These are the activations of a small network on made-up records, seen along a few directions, one row for each record.
Each row is followed by the record's values for the fields Luzo, Sufa, Sizol, Gesi, Tak, Begus, Gad.
A field that a record lacks is written absent.
Other fields move the rows too, some of them a lot.
In the rows, 500 means zero.
Strong random noise was added to every row along 10 fixed directions; ignore it. To show where, here is one row again and again, with new noise each time:
[514 648 589 267 692 691 627 527 388 700 576 504 227 531 410 446 530 659
 459 658 641 726 522 671 474 463]
[448 396 646 575 427 610 554 591 689 482 620 367 636 655 326 567 408 439
 518 426 634 587 560 655 548 699]
[412 551 507 678 278 780 629 530 730 632 664 405 550 602 411 538 600 273
 610 494 658 726 551 579 523 517]
[576 304 323 309 583 677 539 389 585 455 482 292 314 483 572 370 485 547
 539 771 601 377 313 535 598 259]
[398 261 140 459 361 500 338 513 388 427 512 452 615 381 636 468 346 414
 382 548 319 223 404 376 630 488]
[349 482 526 498 621 315 368 678 474 327 536 423 765 581 401 627 331 592
 418 344 529 411 634 612 557 881]
[434 636 445 306 690 490 537 632 396 531 575 564 374 502 562 459 547 634
 425 641 672 590 650 701 596 636]
[543 345 514 276 547 566 442 509 485 502 560 404 498 638 395 492 298 617
 473 570 545 405 473 738 667 673]
[452 552 285 405 322 413 369 642 288 347 586 927 610 565 620 541 361 410
 554 421 276  51 470 763 418 533]
[372 492  93 371 406 490 430 560 299 572 702 611 384 308 793 424 506 405
 289 671 374 413 605 486 622 511]
[369 497 358 505 668 426 442 533 477 389 501 283 527 411 522 535 492 549
 416 509 492 464 491 364 453 501]
[396 373 599 601 482 311 506 667 380 548 649 331 378 495 367 573 454 479
 165 371 319 635 659 350 465 726]

[494 624 554 595 411 457 529 664 399 555 310 804 571 549 577 487 663 529
 594 490 604 582 626 509 687 555] : Luzo: l1 / Sufa: s1 / Sizol: e2 / Gesi: h1 / Tak: c1 / Begus: k1 / Gad: n2
[494 558 441 369 465 608 448 402 458 491 559 544 611 487 523 567 307 476
 582 461 368 355 423 560 424 474] : Luzo: l2 / Sufa: s2 / Sizol: e2 / Gesi: absent / Tak: c2 / Begus: k1 / Gad: n2
[581 302 287 490 278 417 486 515 621 355 581 581 473 514 712 415 519 315
 486 608 517 258 543 583 644 444] : Luzo: l2 / Sufa: s1 / Sizol: e3 / Gesi: h1 / Tak: c1 / Begus: k1 / Gad: n1
[494 584 499 527 295 589 532 485 344 787 595 520 297 597 419 514 562 390
 439 478 282 658 531 495 508 552] : Luzo: l2 / Sufa: s2 / Sizol: e1 / Gesi: absent / Tak: c1 / Begus: absent / Gad: n1
[617 287 496 277 604 275 360 545 197 485 360 485 287 571 390 494 395 706
 273 533 320 332 445 501 616 640] : Luzo: l2 / Sufa: s1 / Sizol: e3 / Gesi: h1 / Tak: c1 / Begus: k2 / Gad: n1
[451 509 612 453 642 595 672 562 590 461 652 510 488 505 428 489 450 511
 436 490 630 555 551 636 299 499] : Luzo: l2 / Sufa: s2 / Sizol: e4 / Gesi: h2 / Tak: c1 / Begus: k1 / Gad: n1
[549 502 486 515 361 404 546 570 603 452 656 518 374 750 404 498 587 379
 522 459 572 451 613 738 584 714] : Luzo: l2 / Sufa: s2 / Sizol: e3 / Gesi: h2 / Tak: c1 / Begus: absent / Gad: n1
[589 687 279 509 290 453 414 445 348 674 448 716 327 481 658 461 715 414
 569 603 394 471 468 469 678 370] : Luzo: l1 / Sufa: s1 / Sizol: e2 / Gesi: h1 / Tak: c2 / Begus: k2 / Gad: n2
[370 722 344 325 788 400 359 452 381 463 543 363 591 510 515 604 409 638
 531 462 467 395 539 543 519 672] : Luzo: l1 / Sufa: s2 / Sizol: e4 / Gesi: h2 / Tak: c1 / Begus: absent / Gad: n1
[662 223 484 664 210 374 496 344 635 495 610 245 250 668 458 542 567 286
 452 487 238 402 472 455 588 438] : Luzo: l2 / Sufa: s1 / Sizol: e4 / Gesi: h1 / Tak: c1 / Begus: k1 / Gad: n2
[447 390 789 637 511 294 650 741 498 345 597 617 486 471 538 549 474 465
 310 341 439 517 739 485 370 659] : Luzo: l1 / Sufa: s2 / Sizol: e2 / Gesi: absent / Tak: c1 / Begus: k1 / Gad: n2
[525 119 618 618 294 487 578 706 752 240 390 558 742 772 362 474 366 333
 607 381 663 254 450 665 683 672] : Luzo: l2 / Sufa: s2 / Sizol: e4 / Gesi: h1 / Tak: c1 / Begus: absent / Gad: n1
[502 409 475 483 327 539 454 582 228 620 405 812 536 392 489 475 409 501
 364 447 275 404 442 354 506 437] : Luzo: l2 / Sufa: s1 / Sizol: e2 / Gesi: h1 / Tak: c1 / Begus: k2 / Gad: n2
[605 374 443 645 269 336 459 538 457 457 364 532 312 578 483 439 659 420
 506 507 340 368 435 418 576 430] : Luzo: l2 / Sufa: s1 / Sizol: e2 / Gesi: absent / Tak: c2 / Begus: k2 / Gad: n2
[437 839 632 505 680 448 402 405 555 518 451 403 590 569 553 673 572 639
 697 450 558 634 697 592 542 651] : Luzo: l1 / Sufa: s1 / Sizol: e2 / Gesi: absent / Tak: c1 / Begus: k1 / Gad: n2
[655 621 692 384 489 325 516 482 418 541 583 639 372 688 412 521 449 562
 512 464 389 487 545 627 523 561] : Luzo: l2 / Sufa: s2 / Sizol: e2 / Gesi: h1 / Tak: c2 / Begus: k1 / Gad: n2
[566 383 652 576 385 606 592 472 446 648 467 405 364 569 350 483 542 465
 429 490 419 656 426 396 491 466] : Luzo: l2 / Sufa: s2 / Sizol: e2 / Gesi: absent / Tak: c1 / Begus: k1 / Gad: n1
[561 640 602 542 578 115 432 486 558 328 934 451 491 550 529 643 421 467
 396 320 253 417 644 558 186 645] : Luzo: l1 / Sufa: s2 / Sizol: e3 / Gesi: h1 / Tak: c2 / Begus: k1 / Gad: n2
[627 257 754 546 336 692 696 465 853 575 730 324 440 716 326 483 476 393
 527 535 708 664 517 683 545 601] : Luzo: l1 / Sufa: s2 / Sizol: e3 / Gesi: h1 / Tak: c1 / Begus: absent / Gad: n1
[510 152 652 515 109 753 483 578 279 935 465 593 458 559 272 494 290 449
 246 409 260 707 508 427 700 698] : Luzo: l1 / Sufa: s1 / Sizol: e1 / Gesi: h1 / Tak: c1 / Begus: k2 / Gad: n1
[573 190 847 588 576 379 536 560 504 405 581 476 563 438 347 555 257 586
 234 338 412 558 509 455 318 582] : Luzo: l1 / Sufa: s1 / Sizol: e3 / Gesi: h1 / Tak: c1 / Begus: k1 / Gad: n2
[542 599 544 568 385 453 384 451 392 533 514 564 562 594 306 547 443 505
 523 311 328 471 381 518 328 555] : Luzo: l2 / Sufa: s2 / Sizol: e3 / Gesi: absent / Tak: c1 / Begus: absent / Gad: n1
[364 449 486 654 467 706 545 369 730 595 540 126 613 379 499 511 545 364
 508 498 564 763 491 188 555 444] : Luzo: l2 / Sufa: s2 / Sizol: e1 / Gesi: absent / Tak: c1 / Begus: absent / Gad: n1
[447 557 528 477 694 514 541 505 427 445 481 576 469 335 514 509 501 614
 464 494 495 468 445 445 212 289] : Luzo: l1 / Sufa: s1 / Sizol: e4 / Gesi: h1 / Tak: c1 / Begus: k2 / Gad: n2
[505 551 514 662 111 723 502 517 461 770 464 651 522 603 370 559 541 336
 585 423 446 701 504 511 624 545] : Luzo: l2 / Sufa: s1 / Sizol: e3 / Gesi: h1 / Tak: c2 / Begus: k2 / Gad: n2
[388 404 557 398 703 700 594 641 466 683 231 413 481 334 493 360 557 718
 372 714 833 859 587 375 751 590] : Luzo: l2 / Sufa: s1 / Sizol: e1 / Gesi: absent / Tak: c2 / Begus: k2 / Gad: n2
[430 363 551 388 539 730 629 614 398 662 420 610 497 283 543 405 461 586
 316 681 697 748 533 449 661 529] : Luzo: l2 / Sufa: s1 / Sizol: e2 / Gesi: absent / Tak: c2 / Begus: k2 / Gad: n2
[482 322 296 476 577 329 437 467 570 323 527 365 425 297 782 428 573 477
 332 632 473 395 537 343 611 408] : Luzo: l2 / Sufa: s1 / Sizol: e1 / Gesi: h1 / Tak: c1 / Begus: k2 / Gad: n1
[441 435 452 605 482 476 540 546 692 259 539 463 663 512 575 489 472 353
 591 454 591 338 484 476 416 448] : Luzo: l2 / Sufa: s2 / Sizol: e3 / Gesi: absent / Tak: c1 / Begus: k1 / Gad: n1
[394 692 501 698 306 647 464 374 523 791 637 330 576 541 311 636 530 301
 527 302 338 754 519 368 352 565] : Luzo: l1 / Sufa: s2 / Sizol: e1 / Gesi: absent / Tak: c1 / Begus: k1 / Gad: n1
[445 578 540 469 770 602 477 348 576 490 347 205 548 475 398 505 510 666
 591 538 634 613 393 396 469 444] : Luzo: l2 / Sufa: s2 / Sizol: e2 / Gesi: absent / Tak: c1 / Begus: absent / Gad: n1
[555 364 574 405 407 761 584 507 524 558 657 796 628 396 539 393 335 488
 465 573 616 490 373 727 406 420] : Luzo: l1 / Sufa: s2 / Sizol: e2 / Gesi: absent / Tak: c1 / Begus: absent / Gad: n1
[480 581 419 530 223 434 369 529 409 650 653 702 503 550 569 590 522 389
 411 423 372 497 692 699 631 754] : Luzo: l1 / Sufa: s1 / Sizol: e2 / Gesi: h1 / Tak: c1 / Begus: k2 / Gad: n1
[353 668 578 572 674 526 385 570 269 654 277 448 725 446 300 570 499 692
 470 372 594 798 526 350 522 712] : Luzo: l1 / Sufa: s1 / Sizol: e3 / Gesi: absent / Tak: c1 / Begus: k1 / Gad: n1
[535 577 419 379 854 322 470 389 462 351 341 246 198 429 586 512 656 717
 518 663 540 425 471 471 492 393] : Luzo: l1 / Sufa: s1 / Sizol: e2 / Gesi: absent / Tak: c2 / Begus: k2 / Gad: n2
[423 385 282 640 715 150 455 536 501 249 338 169 381 346 636 473 688 517
 323 522 473 411 472  94 538 432] : Luzo: l1 / Sufa: s2 / Sizol: e2 / Gesi: h1 / Tak: c1 / Begus: absent / Gad: n1

Which values does each new row have?
[446 491 326 842 223 549 460 512 651 476 339 465 679 543 504 503 707 268
 645 450 624 578 414 388 597 502] : Luzo: l1 / Sufa: s2 / Sizol: e3 / Gesi: absent / Tak: c1 / Begus: absent / Gad: n1
[607 575 275 504 519 356 392 269 573 443 443 149 347 515 564 497 655 440
 654 551 309 351 353 204 526 212] : Luzo: l2 / Sufa: s1 / Sizol: e1 / Gesi: h1 / Tak: c2 / Begus: k1 / Gad: n2
[557 526 427 474 621 328 484 515 518 464 532 501 450 447 542 395 622 564
 398 587 673 555 507 484 550 531] : Luzo: l1 / Sufa: s2 / Sizol: e3 / Gesi: h1 / Tak: c1 / Begus: absent / Gad: n1
[582 404 539 446 439 471 417 485 536 541 632 492 638 602 422 514 330 515
 436 499 523 549 503 602 666 759] : Luzo: l2 / Sufa: s2 / Sizol: e3 / Gesi: h1 / Tak: c2 / Begus: absent / Gad: n2
[621 449 414 623 472 278 508 595 624 337 319 586 499 611 551 374 725 472
 627 562 719 426 464 500 712 501] : Luzo: l1 / Sufa: s2 / Sizol: e3 / Gesi: h1 / Tak: c2 / Begus: absent / Gad: n2
[445 494 289 436 386 403 531 586 416 634 702 519 363 460 549 431 559 405
 286 576 462 575 621 438 626 620] : Luzo: l2 / Sufa: s2 / Sizol: e4 / Gesi: h1 / Tak: c2 / Begus: absent / Gad: n2
[663 702 876 468 630 431 582 436 635 509 478 362 341 857 243 589 589 622
 682 435 637 638 505 712 467 561] : Luzo: l2 / Sufa: s2 / Sizol: e2 / Gesi: h1 / Tak: c1 / Begus: k1 / Gad: n1
[483 123 542 556 519 576 794 677 665 420 549 490 290 292 641 263 596 376
 219 705 686 606 540 340 472 340] : Luzo: l2 / Sufa: s2 / Sizol: e1 / Gesi: absent / Tak: c1 / Begus: absent / Gad: n1
[473 443 572 507 660 568 585 531 348 502 346 541 473 292 402 392 468 567
 378 450 430 522 254 225 196 183] : Luzo: l2 / Sufa: s2 / Sizol: e1 / Gesi: absent / Tak: c1 / Begus: absent / Gad: n1
[507 562 511 637 431 414 547 389 648 559 653 168 348 622 483 593 634 316
 519 453 362 584 578 295 508 490] : Luzo: l2 / Sufa: s2 / Sizol: e2 / Gesi: h1 / Tak: c1 / Begus: k1 / Gad: n1
[543 317 550 562 445 346 439 478 565 460 735 403 624 391 476 499 296 433
 275 424 384 535 522 344 466 559] : Luzo: l2 / Sufa: s1 / Sizol: e3 / Gesi: h1 / Tak: c2 / Begus: k1 / Gad: n2
[708 527 571 622 395 209 562 642 711 247 377 720 394 735 644 435 772 450
 724 562 757 364 621 760 692 505] : Luzo: l1 / Sufa: s1 / Sizol: e3 / Gesi: h1 / Tak: c2 / Begus: k1 / Gad: n2
[396 684 457 531 507 402 449 546 358 580 445 512 393 530 517 595 567 473
 533 455 349 495 610 451 501 556] : Luzo: l2 / Sufa: s1 / Sizol: e4 / Gesi: absent / Tak: c2 / Begus: k2 / Gad: n2
[394 266 597 549 335 650 473 645 263 878 507 586 727 331 347 421 256 549
 131 413 498 857 580 286 751 799] : Luzo: l1 / Sufa: s2 / Sizol: e2 / Gesi: h1 / Tak: c1 / Begus: k1 / Gad: n1
[547 607 773 533 296 502 510 594 364 726 644 728 585 699 208 568 398 452
 429 287 387 687 564 567 413 726] : Luzo: l2 / Sufa: s2 / Sizol: e3 / Gesi: h1 / Tak: c1 / Begus: k1 / Gad: n1
[433 711 647 392 850 716 641 374 604 524 573 309 540 337 517 506 484 643
 568 595 665 724 489 371 293 323] : Luzo: l2 / Sufa: s2 / Sizol: e2 / Gesi: absent / Tak: c1 / Begus: k1 / Gad: n2
[489 589 523 333 658 273 479 582 388 455 683 573 282 496 595 525 526 568
 370 543 472 500 724 673 500 688] : Luzo: l2 / Sufa: s1 / Sizol: e3 / Gesi: absent / Tak: c1 / Begus: k2 / Gad: n1
[738 392 555 652 122 586 521 456 527 590 385 711 365 653 390 405 619 344
 616 490 428 435 279 561 548 249] : Luzo: l2 / Sufa: s1 / Sizol: e2 / Gesi: h1 / Tak: c1 / Begus: k2 / Gad: n1
